Each row below holds a small network's activations on one input, seen along a few directions.
Each table varies a few parts of the input and shows all the possible inputs, shuffled.
A made-up example of a description, with smaller parts first: values(2) and (point or ring(11) or (ring(5) and line(6))).
Shared parts are said once, and a part with two or three values counts as separate values.

Other details of the inputs vary at random and push rows far along three fixed directions, the same in every table; ignore that.

A family of inputs:
r1: [-1.41 -0.20 -4.02 -2.30 -0.50 -0.80 +2.75 +0.59 -2.55 -4.05 +0.57]
r2: [+2.33 -0.71 +0.65 +0.60 +4.22 -0.22 -1.13 -0.40 +2.50 -1.63 +3.26]
r3: [-2.89 +1.49 +2.91 +4.15 +3.20 +1.58 +0.40 -5.33 +0.98 +3.50 -0.34]
r4: [+0.63 -3.32 -3.39 -1.40 +0.07 -0.29 +3.35 -1.09 -3.09 -2.00 +2.25]
r5: [+2.89 -3.30 +3.47 +0.21 -1.35 +1.09 -4.04 +3.40 +3.40 +3.18 -0.94]
r6: [-0.06 +0.74 -1.80 -0.99 +5.24 -1.22 -1.73 +1.14 +2.85 -2.92 +1.52]
r7: [+1.36 -1.82 -3.14 -1.87 +0.06 -0.41 +3.41 -1.11 -3.40 -1.61 +3.17]
r8: [-0.19 -0.10 +0.82 -2.97 -7.48 +0.38 -1.09 +3.57 -3.53 +1.01 -2.46]
r9: [-2.68 +1.19 +2.65 +1.75 +0.65 +0.89 +4.26 -5.58 -1.89 +2.97 -1.52]
r10: [-0.50 +0.67 -4.30 -2.91 +0.02 -1.50 +2.10 +0.11 -3.36 -2.90 +1.14]
r11: [+3.56 -1.52 +1.84 -1.94 -7.22 +0.55 +0.06 +1.88 -4.03 +2.87 -0.92]
r12: [-0.45 +0.88 +0.00 +0.61 +4.71 -1.25 -2.40 +1.80 +3.67 -2.89 +1.02]
r13: [+1.68 -2.08 +0.03 +1.79 +4.87 +0.25 -1.72 +0.14 +5.91 -1.49 +2.42]
r14: [+0.74 +1.59 -4.36 -1.97 -0.47 -1.73 +2.12 -0.13 -3.43 -3.51 +0.73]
r15: [+0.59 +0.37 +3.82 -0.40 -2.03 +0.40 -7.09 +4.05 +2.60 +2.70 -2.33]
r16: [+1.14 -2.85 -2.30 -0.34 +2.34 -0.24 +0.99 -0.58 +1.11 -3.06 +3.38]
r17: [-0.49 -1.22 +0.54 -3.46 -7.44 -0.20 -1.09 +3.04 -2.83 +1.20 -3.23]
r18: [-4.24 +0.65 +1.24 +1.61 -2.52 +1.88 +6.39 -5.68 -4.45 +2.92 -1.85]
r19: [-5.69 +2.99 -0.47 +0.85 -2.61 +0.70 +5.77 -4.20 -3.66 +1.92 -4.61]
r20: [+2.43 -2.26 -1.98 -0.85 +2.64 -0.77 +2.63 -0.26 +0.72 -2.45 +2.19]
r21: [+1.42 -2.13 -2.44 -0.02 +2.09 -0.22 +0.45 -0.76 +0.72 -3.05 +4.01]
r22: [+1.69 -2.58 +2.05 -1.97 -7.54 +1.51 +0.17 +2.41 -3.57 +2.35 -0.47]
r23: [-4.49 +4.42 +3.89 +2.29 +2.63 +0.25 +0.17 -4.04 +1.40 +2.85 -3.83]
r24: [+0.02 -0.03 -4.06 -2.83 +0.07 -1.95 +3.52 +0.35 -2.16 -3.44 -0.55]
r25: [-0.24 -0.19 -2.43 -0.26 +5.38 -1.17 -2.57 +1.22 +3.11 -3.70 +1.56]
r26: [+2.33 -1.99 -1.42 +0.16 +5.15 -0.27 +0.38 +0.28 +3.44 -1.57 +2.94]
r27: [+0.36 +1.43 -5.00 -2.08 -0.29 -1.39 +1.92 +0.09 -3.46 -2.71 +1.08]
r28: [+4.02 -1.01 +3.30 +0.01 -2.17 +1.13 -4.39 +3.03 +1.60 +3.49 +0.55]
r29: [-0.21 -0.51 +0.43 -3.16 -7.78 -0.17 -1.63 +2.88 -3.26 +1.26 -2.64]
r30: [+2.05 -3.17 +2.03 -3.21 -6.43 +0.76 +0.55 +2.30 -3.54 +3.49 -1.12]
r31: [-4.23 +3.81 +1.49 +2.01 +3.06 +0.21 +1.38 -3.56 +1.62 +2.85 -3.53]
r32: [+3.76 -0.96 +4.24 +1.66 -1.23 +1.93 -5.91 +3.76 +4.10 +2.24 +1.02]
r33: [-1.02 -0.73 -4.98 -2.20 -0.80 -1.44 +2.94 +0.12 -1.52 -3.57 -0.32]
r34: [+0.81 -0.70 +1.74 -1.84 -4.40 -0.69 -1.86 +4.81 +0.13 +1.20 -3.11]
r35: [+1.98 +1.32 +2.68 +0.20 -2.17 -0.33 -5.69 +4.84 +2.10 +1.09 -1.20]
r36: [-4.84 +4.94 +3.99 +3.85 +2.46 +0.36 -0.68 -3.42 +1.51 +2.84 -2.80]
r37: [-0.10 +0.63 -5.42 -1.30 -0.56 -1.25 +1.34 -0.09 -3.56 -3.06 +0.77]
r38: [+1.76 -1.61 +0.70 +2.15 +5.47 +0.86 -1.65 +0.97 +6.13 -1.61 +2.61]
r39: [-3.14 +1.71 -0.03 +2.59 -3.35 +1.43 +5.19 -6.62 -4.69 +3.35 -1.44]
r40: [+0.42 +1.09 -4.36 -0.29 +1.67 -1.19 -0.98 +0.41 +0.57 -4.10 +1.90]
r41: [+0.76 -2.67 -2.44 -1.03 -0.14 -0.74 +4.25 -0.42 -3.00 -2.57 +2.59]
r42: [-4.21 +5.13 +3.71 +2.56 +2.29 +0.28 -0.28 -4.23 +0.90 +2.85 -3.22]
r43: [-2.16 +3.19 +4.30 +5.59 +1.98 +1.55 +0.66 -4.72 +1.10 +4.31 -0.86]
r44: [+2.94 -1.68 +5.24 +0.88 -1.32 +0.81 -4.93 +3.70 +3.00 +2.52 +0.75]
r45: [+2.11 -1.88 -0.14 +1.87 +5.73 -0.46 -0.40 +0.95 +4.81 -2.31 +3.09]
r46: [-3.83 +5.47 +2.04 +4.41 +3.22 +1.23 -1.29 -3.40 +2.56 +1.64 -1.86]
r47: [+2.24 -1.55 -3.33 +0.75 +2.05 -0.08 +0.53 -0.80 -0.73 -2.06 +3.50]
r48: [+1.07 -0.93 +2.01 -0.97 -1.47 -0.08 -5.13 +4.61 +3.21 +1.68 -2.87]
Each input here is: values(2) and line(4) and ring(6).
The inputs of r11 and r14 match in every part but the values(2) part. If r47 is changed in the same way as r11 into r14, which row does it become? -> r37
The inputs of r46 and r32 match in every part but the values(2) part. If r24 is changed in the same way as r46 into r32, which row does it become? -> r20
Which other rows does r12 become when the values(2) part takes its other values? List them by row number. -> r41
Which other rows does r45 become when the values(2) part takes its other values? List them by row number. -> r34
Which other rows does r18 become when the line(4) part takes its other values? List them by row number. -> r22, r32, r38
Start at r31 and move only the line(4) part, one step at a time. The first step leads to r6. Which rows follow, in order? -> r10, r27

A family of inputs:
r49: [-1.24 +1.21 -0.10 +2.11 +0.94 +0.80 +1.88 -2.71 -0.68 +1.01 +0.62]
r50: [-0.74 +1.54 +1.43 +2.98 +1.83 +1.38 +0.05 -2.22 +1.22 +1.77 +0.04]
r51: [-1.14 +1.20 +0.46 +1.50 +1.40 +0.04 +1.78 -2.89 -1.06 +1.00 +0.46]
r52: [-0.86 +1.31 +0.17 +1.66 +1.37 +0.01 +1.89 -2.87 -0.91 +1.17 +0.24]
r53: [+1.04 +0.06 -3.95 -2.60 +0.18 -1.60 +1.00 +1.10 -1.60 -4.22 +2.07]
r54: [-0.21 -0.19 -0.66 -2.04 -4.24 -0.41 +1.60 +2.11 -2.81 +0.32 -2.61]
r55: [-0.49 -1.90 +0.50 -1.28 -6.42 +0.59 +2.58 -0.29 -4.49 +1.28 -1.48]
r56: [-0.37 -0.36 +2.45 +1.16 +2.96 +1.09 -1.94 -0.47 +3.66 +0.92 +0.38]
r57: [+0.43 +1.35 -2.36 -0.96 +0.62 -0.79 +0.66 -0.08 -0.59 -2.27 +0.34]
r58: [-1.09 -0.17 +3.56 +1.09 -5.44 +1.23 +0.44 -0.87 -1.37 +4.48 -3.18]
r59: [+1.34 +0.16 -4.26 -2.46 +0.15 -1.63 +1.11 +1.14 -1.45 -4.08 +1.87]
r60: [-2.88 +2.16 +1.86 +1.49 +2.33 +0.11 -0.07 -1.04 +1.48 +0.44 -1.70]
r61: [+0.09 +0.57 +2.44 +2.35 +2.60 +1.26 -2.47 -0.30 +2.73 +0.80 +1.32]
r62: [+0.10 -0.80 -4.85 -2.10 +0.24 -1.46 +0.38 +1.24 -1.65 -3.90 +1.65]
r63: [-0.90 +0.67 +0.18 +1.07 +1.79 +0.03 +2.28 -2.89 -0.47 +1.10 -0.81]
r64: [-1.55 -0.05 -0.01 -2.46 -6.00 -0.43 +2.58 +1.37 -4.54 +1.28 -3.10]
r65: [+0.94 -0.07 -3.70 -2.68 +0.28 -1.35 +0.87 +1.04 -1.81 -4.50 +2.05]
r66: [+0.02 -0.12 +1.91 +1.39 +2.83 +0.82 -1.70 -0.38 +4.04 +1.36 +0.19]
r67: [+2.68 -2.25 +2.75 -0.29 -4.33 +0.84 -3.09 +3.42 +1.31 +1.97 -1.25]
r68: [-0.37 -0.75 -1.17 -0.67 +1.44 -0.55 +2.49 -1.73 -1.72 -1.13 +0.90]
r69: [-1.85 +0.24 +0.34 +1.99 +0.63 +0.38 +2.06 -3.05 -0.05 +0.30 +0.11]
r70: [+3.25 -1.99 +0.26 -2.88 -2.39 -1.02 -3.95 +7.01 +1.87 -1.26 -0.25]
r71: [-0.36 +1.64 +1.69 +2.53 +2.27 +0.58 +0.07 -2.38 +1.00 +1.93 -0.34]
r72: [+0.47 +0.67 +2.71 +1.89 +3.04 +0.47 -2.46 -0.45 +2.51 +0.96 +0.94]
r73: [+2.20 -1.19 +1.46 +0.08 +3.56 -0.52 -3.35 +1.94 +4.00 -0.53 +1.67]
r74: [+2.56 -1.57 -1.75 -1.56 +2.49 -0.98 -5.73 +4.87 +3.58 -3.88 +2.40]
r75: [+0.57 -0.96 +3.77 -0.35 -4.06 +1.67 -1.50 +1.23 +0.58 +4.52 -2.99]
r76: [-0.74 +0.43 -3.22 -0.60 +0.59 -0.93 -0.03 +0.13 -0.62 -1.93 +0.28]
r77: [-2.57 +2.15 -1.43 +1.29 +1.09 +0.01 +0.61 -2.33 -0.48 +0.23 -1.64]
r78: [+2.77 -1.92 +3.06 -1.58 -3.25 +0.02 -3.10 +3.60 +0.80 +2.77 -1.32]
r79: [-0.78 -1.01 -1.77 -0.62 +0.91 +0.08 +2.80 -1.69 -0.79 -0.91 +1.09]
r80: [-0.33 -0.07 -1.78 +0.56 +0.56 +0.25 +2.27 -1.53 -1.71 -1.03 +2.03]
What is each input in this table made of? -> line(4) and (values(3) or ring(5))
The inputs of r61 and r50 match in every part but the line(4) part. If r74 is changed in the same way as r61 into r50, which row does it become? -> r77
Which other rows does r52 become when the ring(5) part takes its other values? List them by row number. -> r49, r58, r66, r78
List by row number the other rows that have the line(4) part in common with r69. -> r51, r53, r62, r64, r73, r79, r80
